These are the activations of a small neural network, seen along a few directions. Each row is one input.
In each table, some parts of the input vary, and every possible input appears once, in random order.
Descriptions start from the smaller parts, as in this example, which fits no table here: one of 2 separate values, together with either a single point or one of 9 places along a line or (one of 5 places around a ring, together with one of 6 places along a line).
Shared parts are said once, and a part with two or three values counts as separate values.
(in the rows, 128 means zero)

A family of inputs:
r1: [170 169 149  81 132 195 162 162 159 143  73  74 135 198 128  85 205  88
  36 124]
r2: [150 161 112  59 133 146 149  62 111 129  71  50 139 175 114 124 200  95
  70 102]
r3: [174 141 133  82  90 173 180 170 133 101  54  86 163 179 135 112 200  93
  36 129]
r4: [ 67 121 144 138 131  99 120 137 103 116 150 153 104  79 103 142  80 179
 105 167]
r5: [151  88 139 131 145 102 114 108 108 113 177 121 100  59 100 138  92 109
 134 152]
r6: [119 107 100 162 137 115 137 112 114 100 138  94 136 133 145 134  78 143
 144 141]
r7: [113 101 111 160 142  72 102 124 153 148 118 107 147 141 161 138  98 138
 180  93]
r8: [150 118  91 184 118 133  80 119 145 175 120 133 155 139 144 145 160 124
 203 111]
r9: [166 163 100  58 135 161 164  82 139 125  79  72 150 191 103 103 217 102
  74 121]
r10: [119  87 132 138 149  94 137 117 101 106 161 100 105 100 124 161  96 135
 124 160]
r11: [155 171 112  81 135 189 180 123 171 135  74  93 141 178 134  79 234  82
  52 115]
r12: [176 160 193  84  91 185 204 186 140 121  67  80 161 170 143  95 191 113
  25 115]
r13: [114 185  75 168  87 207 115 143 130 131 159 168 104 110 144 137 133 172
 165 115]
r14: [152 119  80 180  96 172 107 108 110 126 139 118 133 127 140 131 140 124
 166 167]
r15: [ 80 163  95 142 113 144 135 147 138 104 155 142  93 113 161 131  69 187
 145  95]
r16: [106 128 152 130 135 107 102 127 108 127 165 173 101  39  82 127  80 156
 118 166]
r17: [ 66 141 108 154 124 126 129 135 114 120 124 147 135 109 127 118  63 185
 127 156]
r18: [111 152 140 120 126 134 120 139 132 111 192 169  65  41 106 143  82 149
 136 104]
r19: [156  87 186 106 170  68  99 126 118 130 153 179 142 126 113 121 112  88
 167 121]
r20: [145  89 155 132 155  58  92 120 137 158 154 130 116  67 101 144 119 104
 177 105]
r21: [155 106 132 147 112 145  95 120 132 150 114 180 176 190 144 118 159  95
 193 133]
r22: [ 80 153 131 132 124 122 146 147 125 103 173 152  61  86 128 163  80 170
 126 109]
r23: [112  89 145 147 153  46 113 125 137 152 137 117 116 113 128 167 111 119
 163 109]
r24: [121  83 178 114 164  61 126 128 121 130 138 164 144 170 135 144 107 100
 149 127]
r25: [123  92 145 125 148  89 118 127 137 126 118 154 175 193 164 116  95 114
 166 110]
r26: [ 97 155  89 171  83 184 101 135 110 148 126 172 132 103 122 114 125 165
 148 182]
Question: What is each input in this table made of?
Answer: either one of 6 places along a line or (one of 4 places along a line, together with one of 5 places along a line)

A family of inputs:
r27: [183 104 144 128 122 148 145 129 133 141  83  83 178 188 147 112 182  85
 110 141]
r28: [146 151 151  96 110 166 148 155 140 138  69 149 175 183 132  91 178 106
  86 132]
r29: [ 74  98 158 136 136  78 120 134  96 116 175 186 111  99 117 157  48 162
 157 147]
r30: [123 164 139  73 136 138 164 114 139 119  73  92 149 195 137 109 164 122
  77  95]
r31: [ 94 138 106 171 112 142 117 134 112  96 197 171  88  66 142 144  50 175
 168 130]
r32: [137 162  84 116  97 185 173 136 133 104  86  60 123 154 141 117 168 135
  58 135]
r33: [142 140 133 116 115 172 150 134 123 130  71 109 179 202 139  95 168 117
  78 164]
r34: [ 85 126 141 154 113 116 123 151 101 100 189 164  77  44 125 162  67 181
 137 142]
r35: [109  67 167 160 164  22  92 145 125 135 171 137 115  65 119 159  46 131
 176 134]
r36: [120  65 169 150 146  51 103 138 108 120 183 158 110  92 124 179  59 123
 185 131]
r37: [118 110 108 151 143 109  84  88 104 118 194 177  97  75 116 144  71 134
 187 137]
r38: [ 89 109 120 156 149 100 110 120 103 101 175 195 124 117 135 135  40 167
 188 135]
r39: [161 103 122 116 134 120 157 108 143 124  81  61 165 186 151 124 180  87
 103 116]
r40: [145 183 128  91 110 198 171 166 157 121 110 108 102 151 131 104 182 123
  61 104]
r41: [ 62 118  92 185 132 100  75 126 121 151 159 192 137 113 143 145  60 179
 225 126]
r42: [179 137 113 113 118 178 135 104 117 141  94  91 157 161 108 103 199  97
  89 167]
r43: [158 137  91  99 131 150 149  84 127 126  89  68 143 159 113 116 198 101
  83 143]
r44: [166 127 150  87 141 114 156 110 150 130  87  67 148 183 146 126 177  89
 106  74]
r45: [133  77 132 170 157  75  95 123 115 106 182 167 122 111 141 158  52 127
 214 118]
r46: [ 96 120  81 192 129 100  55  92 126 167 173 175 107  75 123 156  92 154
 226 131]
r47: [139 187 112  86 105 179 173 137 141 110  93  66 106 149 135 119 167 139
  63  92]
r48: [183 147 131  95 112 173 131 124 134 149  94 132 151 142 100  99 209  87
  95 136]
r49: [ 70 146  76 207 102 139  85 139 125 144 180 168 104  62 147 152  67 190
 209 121]
r50: [161 159 118  70 137 144 148  85 134 132  96  75 125 155 106 118 196 104
  87 100]
r51: [130 161 155  76 142 156 163 145 155 132  86 132 144 197 135  94 179 107
  76 109]
r52: [175 125 164  91 148 131 155 142 165 142  99 106 142 184 145 111 192  73
 106  89]
r53: [ 61  97 156 143 153  52 110 140 117 129 160 166 115  69 111 139  36 173
 150 150]
r54: [ 96 101 141 148 159  54  87 109 111 145 179 148  89  29  92 143  63 142
 153 153]
r55: [106  93 145 138 141  84  91 105  91 120 186 170  83  56  92 154  83 135
 161 150]
r56: [158 161 107 129  84 213 158 154 124 119  94  84 139 157 135 105 169 131
  61 159]
r57: [ 67 128 140 165 126  92 121 154 123 119 179 141  79  18 115 146  46 185
 136 144]
r58: [120 140 110 103 128 144 163 113 132 113  67  85 165 199 143 107 166 120
  74 139]
r59: [189 115 160 110 117 142 143 151 150 149  80 122 172 170 141 108 191  73
 117 112]
r60: [168 156 134  74 143 162 146 115 150 143 110 115 120 156 104 102 211  88
  86 114]
r61: [103  87 106 202 141  75  60 129 139 152 165 164 134 109 150 171  71 144
 250 110]
r62: [161 172 126 112  78 207 155 175 142 126  96 125 135 137 127 101 180 122
  69 126]
Question: The inputs of r42 and r56 match in every part but one. If r37 is changed in the same way as r42 into r56, which row does it become?
Answer: r31
Question: What is each input in this table made of?
Answer: one of 4 separate values, together with either one of 4 places along a line or one of 5 places around a ring
Question: Change only the choice among 4 separate values in r35. List by row number the other rows that result.
Answer: r53, r54, r57
Question: A walk changes only the place on the ring of 5. It starts at r39 and steps to r44. List the rest of the walk in order.
Answer: r52, r59, r27
Question: Change only the place on the line of 4 in r61. List by row number the other rows that result.
Answer: r35, r36, r45

A family of inputs:
r63: [153  98 144 121 158  90 105  98 118 135 154 115 108  79 100 137 117 103
 138 132]
r64: [ 84 120  98 163 131 116 109 103 112 134 130 139 146 147 145 135  93 156
 169 141]
r65: [152 127 135 151 123 135  91 137 136 152 159 168 116  87 118 126 127 112
 175 117]
r66: [100 101 122 160 127 110 110 133 114 120 132 162 158 136 135 122  71 154
 158 167]
r67: [ 84 136 144 136 128 112 140 163 123  97 149 152 108  92 132 131  57 176
 117 135]
r68: [100 131 150 130 115 129 137 160 106 108 164 157  90  72 114 141  94 160
 104 147]
r69: [102  99 137 133 159  61 119  99 127 125 139  98 121 128 141 155  93 132
 156 106]
r70: [175 152 114 121 115 199 185 147 162 127  76  54 149 182 152  90 213  96
  52 136]
r71: [162 164 156  28 145 179 174 122 140 123  67 132 157 236 124  75 216  71
  52 106]
r72: [ 93 159  90 128 122 137 129 116 128 112 160 131  79  83 114 142 105 167
 129 117]
r73: [118 107 151 158 128 101 109 171 145 134 146 177 142 123 150 136  79 140
 178 115]
r74: [103 127 127 162 130 107 107 139 144 148 141 155 127 136 160 145 101 144
 191  92]
r75: [117 100 131 156 117 126 106 128  98 128 143 168 139 115 119 136 108 137
 146 181]
r76: [119 152 125 123 120 149 123 129 115 123 165 141  82  56 101 123 102 148
 111 138]
r77: [128 106 109 124 158  79 110  86 130 124 149 102 105 105 117 153 123 123
 157 112]
r78: [136 125 107 151 124 144  90  99 105 141 147 153 135  98 108 119 119 126
 153 170]
r79: [171 163 119  91  93 182 177 130 144 135  36  58 172 184 140  99 228  98
  48 116]
r80: [110 131  71 155 126 133 100  88 115 133 142 142 133 124 122 135 124 145
 170 147]
r81: [133 105 159 154 117 118 106 167 129 140 157 183 124 103 132 146 116 122
 167 128]
r82: [128 135  99 155 125 123  99 125 147 145 153 157 112 114 135 142 132 132
 193  97]
r83: [135  75 167 126 150  71 124 127 109 122 152 129 115  95 111 155 107 109
 132 143]
r84: [179 165 160  52 125 175 185 120 144 132  66  97 168 211 119  88 226  92
  57 103]
r85: [161 166 132  74 120 172 156 145 154 165  39  68 156 193 108  95 232  92
  32 131]
r86: [118  80 161 130 158  54 126 131 126 113 142 122 135 115 129 143  70 125
 144 131]
r87: [199 152  99 107  87 206 176 136 130  99  73  41 155 205 161 117 201  90
  72 108]
r88: [ 69 152 121 140 128 121 135 131 125 110 147 129  94 106 140 143  76 179
 127 111]
Question: What is each input in this table made of?
Answer: either one of 6 places along a line or (one of 4 separate values, together with one of 5 places around a ring)
Question: A walk changes only the place on the line of 6. It starts at r71 and steps to r84. List the rest of the walk in order.
Answer: r85, r79, r70, r87
